Rut: [114 155 162 162 103 103  96 156 163 162 106 105 162 161 162 103 164  94
 165  93]
tido: [164 132 134 135  92  93  97 128 129 136  94  92 136 140 133 160 134 164
 130  93]
loget: [154 101  95  96 110 112 127 100  93  96 113 111  96 100 100 155  98 151
  99 111]
tus: [164 132 134 135  92  93  97 128 129 136  94  92 162 161 155 105 159 116
 158 103]
Nafus: [163 102 108 107  93  94 106 109 104 110  95  94 108 117 101 160 109 163
  99  94]
defi: [160  94  93  92 163 160 159  98  94  92 164 161  92  93  93 154  93 158
  93 161]
mef: [164  94  93  92 150 147 159 100  94  93 149 150  93  93  93 160  95 165
  92 150]
temal: [ 93 160 160 160 158 157 145 157 161 160 154 158 160 157 162  98 159  93
 163 157]
zigof: [162 156 161 161  90  91  95 156 156 160  91  91 159 163 157 156 159 162
 155  91]
sos: [ 99  98  93  93 165 163 160  99  93  93 163 164  93  93  96 116  95  96
  97 164]
Roko: [160  94  95  93 163 161 155  98  97  93 163 162  94  95  93 149  94 159
  92 162]
step +1: [ 99  93  93 163]	[100  94  94 164]
len: [114 155 162 162 103 103  96 156 163 162 106 105 162 161 162]	15
step +1: [154  93 158  93]	[155  94 159  94]
step +1: [132]	[133]

Nafus: [140 121 132 122 144 152 130 119 128]
Rut: [144 122 130 122 149 158 127 119 132]
zigof: [150 132 129 127 133 139 117 107 125]
mef: [127 133 124 139 120 114 129 132 124]
temal: [141 120 141 124 123 138 131 125 134]
sos: [148 123 147 126 100 126 125 138 152]
loget: [125 140 122 135 103 102 117 148 147]
tus: [117 122 131 127 133 125 139 117 107]
sevi: [151 126 131 124 138 155 120 128 148]
tido: [131 135 122 131 124 125 119 137 142]
defi: [113 139 107 132 145 124 123 129 120]
Roko: [102 131 122 133 122 102 137 126 104]
asked: [127 133 125 139]	tus
order: [126 123 148 126 125 100 152 138 147]	sos
asked: [133 125 139 117 107]	tus

Rut: [116 127 117 120 127 127 161 109 134 114 116 124 125 127 115 124 134 120
 137 137 133]
loget: [135 130 138 139 133 126 117 138 125 125 131 123 135 128 128 131 130 130
 123 126 123]
zigof: [132  99 122 124 139 120 153 128 132 127 128 124 133 127 125 129 131 128
 126 128 124]
Nafus: [133 127 128 122 120 132  99 139 124 153 141 140 123 130 147 131 117 137
 123 117 130]
sos: [135 127 132 125 123 132  97 142 123 151 141 138 124 130 147 131 118 137
 122 118 128]
mef: [138 130 131 123 123 125 128 138 131 117 126 128 130 127 125 131 123 135
 139 135 133]
Roko: [123 126 123 133 139 123 128 125 131 135 126 125 131 130 135 130 117 131
 128 138 138]
len: [123 126 123 133 139 123 128 125 131 135 126 125 131 130 135 130 117 131
 128 138 138]	21
len: [138 130 131 123 123 125 128 138 131 117 126 128 130 127 125 131 123 135
 139 135]	20
step -1: [127]	[126]
order: [123 126 123 130 130 131 128 128 135 123 131 125 125 138 117 126 133 139
 138 130 135]	loget
step -1: [135 128 128]	[134 127 127]
asked: [127 128 122 120 132  99 139 124 153]	Nafus
order: [131 130 135 130 117 131 128 138 138 123 126 123 133 139 123 128 125 131
 135 126 125]	Roko

temal: [ 98 129 112 136 152]
tus: [ 98 118 141 122 119]
zigof: [ 98 140 127 126 108]
Roko: [ 98 157 125 147 104]
sevi: [ 98 132 127 125 145]
mef: [ 98 140 127 105 100]
step +1: [140]	[141]
step -1: [157]	[156]

sos: [131 152 116 128 128 146 155]
Nafus: [146 155 160 113 116 120 121]
tus: [128 116 146 128 155 152 130]
step +1: [131 152 116]	[132 153 117]
step -1: [128]	[127]
asked: [160 113 116 120]	Nafus
order: [155 146 128 128 116 152 131]	sos
len: [131 152 116]	3

Nafus: [129 131 122 128 128]
loget: [ 88 157 157 162 160]
temal: [122 122 122 125 126]
sevi: [163  87  87 153 164]
zigof: [ 87  85 153 134 137]
asked: [ 87  87 153]	sevi
step +1: [157]	[158]
len: [ 88 157 157 162]	4

sos: [112 109 108 129 143 128  93  92 128]
zigof: [105 107  99 128 121 128 116 116 128]
loget: [137 122 135 120 113 120 135 136 120]
Nafus: [158 118 143 129 128  93 128  92 108]
temal: [107 124 102 111 119 112 119 120 112]
Rut: [157 115 158 134 113 133 140 140 134]
tido: [ 92 109 108 129 143  94 128 112 128]
sevi: [124 127 121 112 118 113 125 125 112]
step +1: [122]	[123]
order: [ 92  93 108 109 112 128 128 129 143]	sos
asked: [109 108 129 143 128  93]	sos
asked: [108 129 143 128  93  92 128]	sos
asked: [129 143  94 128 112]	tido
step -1: [115]	[114]

Roko: [ 96 138 142 130]
temal: [ 96 121 134 154]
Rut: [ 96 121 134 138]
step -1: [121 134]	[120 133]
asked: [ 96 121 134 154]	temal

tus: [119 121 104  95 141]
loget: [149 115 126 113 114]
sevi: [135 136 126 113 118]
temal: [112 114 115 149 126]
Nafus: [150 150 124 102 125]
defi: [147 148 124 152 123]
len: [112 114 115 149]	4
order: [112 126 149 114 115]	temal

sos: [114 113 147 101]
Rut: [143 140 123 131]
zigof: [150 129 136 130]
tus: [146 113 137 114]
temal: [155 115 144 139]
sevi: [137 130 127 148]
Nafus: [107 134 121 134]
mef: [100 121 122  99]
loget: [126 126 138 114]
order: [130 136 129 150]	zigof
step +1: [137 130 127]	[138 131 128]
step +1: [130 127]	[131 128]

Roko: [111 120 102 140 120 120 152 110 103 108 112 153  99 163 163 158 109 101
 109 152 157 119 163 163 117 151 152 158 157 107 146 149 152 157 156 152
 151 116 160 151 164 119 158 120 102 100 118 121]
tus: [111 120 104 140 120 120 152 110 103 108 112 153  99 163 163 158 109 101
 109 152 157 119 163 163 117 151 146 158 152 107 157 149 152 157 156 152
 151 116 160 151 164 119 158 120 102 100 118 121]
defi: [ 99 109 146 164 153 112 158 163 151 157 120 163 119 116 119 152 120 152
 163 108 140 149 109 158 102 101 100 107 118 102 152 151 158 163 121 120
 117 120 156 152 103 110 152 111 161 157 157 151]
asked: [111 120 104 140 120 120 152 110 103 108 112 153  99 163 163 158 109 101
 109 152 157 119 163 163 117 151 146 158 152 107 157 149 152 157 156 152
 151 116 160 151 164 119 158 120 102 100 118 121]	tus
step -1: [120]	[119]
step +1: [109 158]	[110 159]
order: [102 101 112 102 140 151 152  99 151 152 157 120 107 109 163 163 120 100
 103 120 152 118 109 158 146 158 151 120 163 116 110 164 121 152 153 157
 108 152 111 117 158 119 149 160 157 163 156 119]	Roko
order: [121 118 100 102 120 158 119 164 151 160 116 151 152 156 157 152 149 157
 107 152 158 146 151 117 163 163 119 157 152 109 101 109 158 163 163  99
 153 112 108 103 110 152 120 120 140 104 120 111]	tus
asked: [152 158 157 107 146]	Roko

sevi: [138 131 129 155]
loget: [131 159 107 108]
mef: [107 159 131 109]
Rut: [132 113 100 133]
defi: [130 131 120 136]
tido: [113 132 109 136]
tus: [131 159 109 107]
order: [136 109 113 132]	tido
order: [108 107 159 131]	loget
order: [133 100 113 132]	Rut
len: [130 131 120]	3
step -1: [130 131 120]	[129 130 119]
len: [132 113]	2

temal: [118 147 133 113 135 114]
Roko: [122 132 123 148 117 154]
defi: [140 121 124 127 131 124]
loget: [147 118 119 123 137 108]
Nafus: [123 152 147 116 128 124]
zigof: [145 121 117 129 139 109]
sevi: [124 128 116 146 123 152]
tus: [122 139 121 129 117 109]
order: [116 123 124 128 146 152]	sevi
asked: [147 118]	loget
asked: [121 117 129 139 109]	zigof

temal: [103 133 158 132 115 103 135 123 123 136 116 116 103 105 156 119 118 116
 104 105 116 114 135 132 116 123 136]
sos: [103 115 158 132 133 103 135 123 123 136 116 116 103 105 156 150 118 116
 104 105 156 114 135 132 116 123 136]
zigof: [103 133 158 132 115 103 135 123 123 136 116 116 103 105 156 119 118 116
 104 105 116 114 148 132 116 123 136]
Rut: [104 153 160 154 107 104 155 154 154 153 106 106 103 104 156 113 108 107
 104 104 106 107 154 150 107 154 155]
tido: [104 147 159 148 118 105 149 159 158 147 118 118 104 105 158 121 121 117
 105 105 118 116 149 154 120 159 150]
step -1: [135]	[134]
len: [104 153 160 154 107 104 155 154]	8
asked: [103 133 158 132 115 103 135 123 123 136 116 116 103 105 156 119 118 116
 104 105 116 114 135 132 116 123 136]	temal
len: [103 133 158 132 115 103 135 123 123 136 116 116 103 105 156 119 118 116
 104 105 116 114 148 132 116 123 136]	27
order: [103 104 104 104 104 104 106 106 106 107 107 107 107 108 113 150 153 153
 154 154 154 154 154 155 155 156 160]	Rut

Rut: [128 126 131 127 114 136]
sos: [129 128 130 125 125 134]
loget: [135 117 135 115 118 168]
Roko: [128 122 130 125  99 144]
tus: [129 128 130 127 125 131]
defi: [129 127 142 126 104 146]
Nafus: [123  99 144 126 123 140]
step -1: [128]	[127]
asked: [125  99 144]	Roko
step +1: [129]	[130]
asked: [128 122 130 125  99 144]	Roko
step -1: [129 127 142]	[128 126 141]
step +1: [130 127]	[131 128]
len: [129 127 142 126 104 146]	6

sos: [125 123 119 133 133 134 136 129]
tido: [133 129 133 123 133 136 125 119]
zigof: [120 114 107 134 123 135 124 132]
order: [136 125 119 133 129 133 123 133]	tido
order: [129 125 123 119 133 133 134 136]	sos
asked: [123 119 133 133]	sos
asked: [107 134]	zigof
order: [123 135 114 132 107 120 124 134]	zigof
asked: [125 123 119 133 133 134]	sos
asked: [133 136 125]	tido

zigof: [137 121 147 123 126 126 158 133 126 126 145 118 132]
sevi: [119 137 126 126 133 121 126 123 147 158 145 126 132]
tus: [117 133 122 135 126 125 124 124 139 116 113 123 131]
step +1: [126 126 133]	[127 127 134]
step +1: [133]	[134]
step +1: [126 126 133 121]	[127 127 134 122]
order: [132 118 145 126 126 133 158 126 126 123 147 121 137]	zigof

mef: [112 114 138 126 131 131 155 128 142 119 117 130 132 142 139 111 114 130
 124 133]
loget: [127 130 129 115 149 139 123 136 125 120 108 126 148 115 133 145 131 124
 134 145]
defi: [138 108 132 123 126 137 120 128 126 123 108 108 143 136 111 118 119 133
 141 118]
zigof: [ 96 119 129 125 139 117 117 130 130 115 121 144 136 132 121 126 146 139
 132 132]
temal: [119 118 136 125 147 119 129 146 148 146 126 146 127 127 129 115 126 138
 116 131]
tido: [123 132 134 141 150 120 132 136 136 148 142 133 141 133 119 105 139 133
 134 130]
Nafus: [118 124 141 124 111 117 129 142 146 136 113 114 134 130 139 145 121 111
 135 136]
Rut: [135 139 134 136 121 128 116 117 122  96 133 110 140 128 120 139 131 127
 143 125]
sos: [117 131 142 133 134 113 132 123 134 132 146 142 129 131 109 112 144 145
 126 118]
Roko: [123 131 123 106 133 148 110 130 119 124 126 126 124 120 114 126 123 148
 107 129]
tus: [139 132 120 116 117 144 133 108 100 116 124 120 122 125 117 137 134 128
 128 119]
len: [ 96 119 129]	3
len: [138 108 132 123]	4
step -1: [136]	[135]
asked: [148 146 126 146 127]	temal
step +1: [129]	[130]
step -1: [117 131]	[116 130]

Rut: [133 126 130 136 127 124 127 127 137]
temal: [129 125 133 157 129 118 124 128 167]
zigof: [114 133 125 121 132 134 128 130 124]
defi: [135 123 134 161 127 115 124 127 169]
Nafus: [132 125 132 147 128 121 125 130 148]
Roko: [132 125 132 147 128 121 125 128 152]
step +1: [128 121]	[129 122]
order: [128 152 132 125 132 147 128 121 125]	Roko
len: [132 125 132 147 128]	5
len: [135 123 134 161 127]	5
asked: [135 123 134 161 127 115]	defi

mef: [116 127 105 119 115 138 130 142 133 126 141 129 104 139]
Nafus: [107 127 105 119 115 138 130 142 133 126 141 129 104 139]
tido: [149 112 124 131 111 126 117 118 131 136 108 142 125 144]
Roko: [141 140 139 127 112 128 136 134 151 148 109 139 129 145]
zigof: [118 115 121 140 147 127 151 111 131 128 135 111 142 117]
loget: [132 141 131 120 111 107 151 116 135 125 115 148 132 132]
Rut: [141 140 127 127 112 128 136 134 151 148 109 139 129 145]
defi: [141 140 139 127 112 128 136 134 151 148 126 154 101 141]
sos: [ 96 118 115 138 146 128 107 139 137 125 138 124 142 123]
temal: [124 117 117 121 124 138 145 114  98 124 132 126 106 123]
order: [142 133 126 141 129 104 139 116 127 105 119 115 138 130]	mef
len: [141 140 139 127 112 128 136 134 151 148 126]	11
order: [ 98 106 114 117 117 121 123 124 124 124 126 132 138 145]	temal

Rut: [125 126 129 126 125 129 128 125 124]
loget: [144 153 125  93 131 150 137 107 135]
mef: [130 140 148 133 157 122 126 121 105]
zigof: [129 125 126 125 126 125 124 129 129]
order: [129 128 126 129 124 125 126 125 125]	Rut
step -1: [133 157]	[132 156]
asked: [129 126 125 129 128 125]	Rut
step -1: [150]	[149]
step +1: [148 133]	[149 134]
order: [124 125 125 125 126 126 128 129 129]	Rut

temal: [129 139 121 106 131 132 122 127 101 124 133 138 142 135 145 128 129 135
 134 136 141 126 128 132 130 125 124 129]
sevi: [144 123 119 126 129 134 135 140 130 116 136 114 146 129 126 129 126 134
 120 128 124 124 127 114 120 145 125 129]
Nafus: [145 136 124 131 128 126 126 140 157 142 128 138 148 132 118 125 130 135
 134 127 137 118 125 129 126 135 124 123]
tus: [134 129 124 145 143 130 120 125 126 146 134 127 126 119 135 123 129 124
 126 114 120 129 128 116 129 136 114 140]
mef: [119 119 127 123 123 131 125 133 116 127 128 126 102 124 143 128 139 128
 127 131 149 126 123 125 127 126 129 131]
len: [144 123 119 126 129 134 135 140 130 116 136 114 146]	13
step +1: [148 132 118]	[149 133 119]
len: [145 136 124 131 128 126 126 140 157 142 128 138 148 132 118 125 130 135
 134 127 137 118 125 129 126 135 124 123]	28
order: [114 114 116 119 120 120 123 124 124 125 126 126 126 127 128 129 129 129
 129 130 134 134 135 136 140 144 145 146]	sevi
order: [146 134 125 126 129 130 123 140 129 129 145 126 119 129 134 114 120 136
 114 135 124 143 120 116 124 127 126 128]	tus
step +1: [129]	[130]
step -1: [157 142 128 138]	[156 141 127 137]

Nafus: [132 152 134 136 140 129 126 135 138 129 129 123 122 110 120 139]
Rut: [127 161 133 148 135 149 114 154 144 130 132 108 136 116 114 122]
mef: [129 123 152 126 135 140 122 133 138 134 129 129 136 110 139 120]
order: [133 148 135 149 114 154 144 130 132 108 136 116 114 122 127 161]	Rut
order: [126 136 129 138 152 134 135 139 140 110 123 129 122 120 132 129]	Nafus
len: [132 152 134 136 140 129 126 135 138 129 129 123 122 110 120 139]	16
asked: [130 132 108 136 116 114 122]	Rut
asked: [144 130 132 108 136 116 114]	Rut
len: [127 161 133 148 135 149]	6
step +1: [129]	[130]

Roko: [124 128 158 112 122 142 119 114 118 155 117 134 125 119 138 153 127 132
 147 103 102 119 129]
tido: [137 128 141 137 104 139 142 131 107 150 152 138 143 122 153 114 121 121
 121 106 124 101 135]
tus: [141 150 109 107 148 120 127 100 107 137 123 129 108 124 131 166 153 104
  88 154 141 124 136]
temal: [135 127 138 132 112 132 133 132 115 143 141 136 140 128 152 117 126 121
 126 108 123 107 129]
Nafus: [125 128 157 114 121 142 121 116 117 155 120 134 127 120 139 150 126 131
 145 103 104 118 129]
mef: [125 127 156 112 124 141 118 115 119 153 116 133 126 121 139 152 127 131
 146 103 103 119 128]
loget: [119 132 161 114 127 129 109 127 129 147 114 138 133 121 135 144 130 124
 145 112 109 116 121]
defi: [109 141 166 120 136 100  87 154 153 129 107 148 150 124 127 123 137 107
 141 131 124 108 104]
sos: [134 128 138 129 118 129 127 133 120 138 134 136 139 130 150 119 128 121
 130 109 122 110 125]
Rut: [122 129 160 113 124 138 116 118 121 153 116 135 128 120 137 151 127 129
 146 105 104 118 127]
zigof: [122 134 154 126 123 118 111 142 132 139 125 142 145 124 139 122 131 115
 134 119 122 107 118]
sevi: [129 138 133 145 109 130 147 114 132 161 144 112 129 128 121 121 135 116
 127 124 119 114 109]
len: [119 132 161 114 127 129 109 127 129 147 114 138 133 121 135 144 130 124
 145 112 109 116 121]	23
asked: [132 139 125 142 145 124 139 122 131 115 134]	zigof
step -1: [134]	[133]
order: [130 124 145 112 109 116 121 119 132 161 114 127 129 109 127 129 147 114
 138 133 121 135 144]	loget
order: [ 87 100 104 107 107 108 109 120 123 124 124 127 129 131 136 137 141 141
 148 150 153 154 166]	defi
step +1: [132]	[133]

Roko: [138 138 149 108 147  98]
zigof: [126 140 141 144 140  94]
sevi: [122 145 137 139 139 100]
tus: [115 141 137 139 147 110]
defi: [120 148 142 135 146 105]
mef: [117 143 138 138 149 109]
len: [117 143 138 138 149 109]	6
asked: [138 138 149 109]	mef
step -1: [141 144]	[140 143]

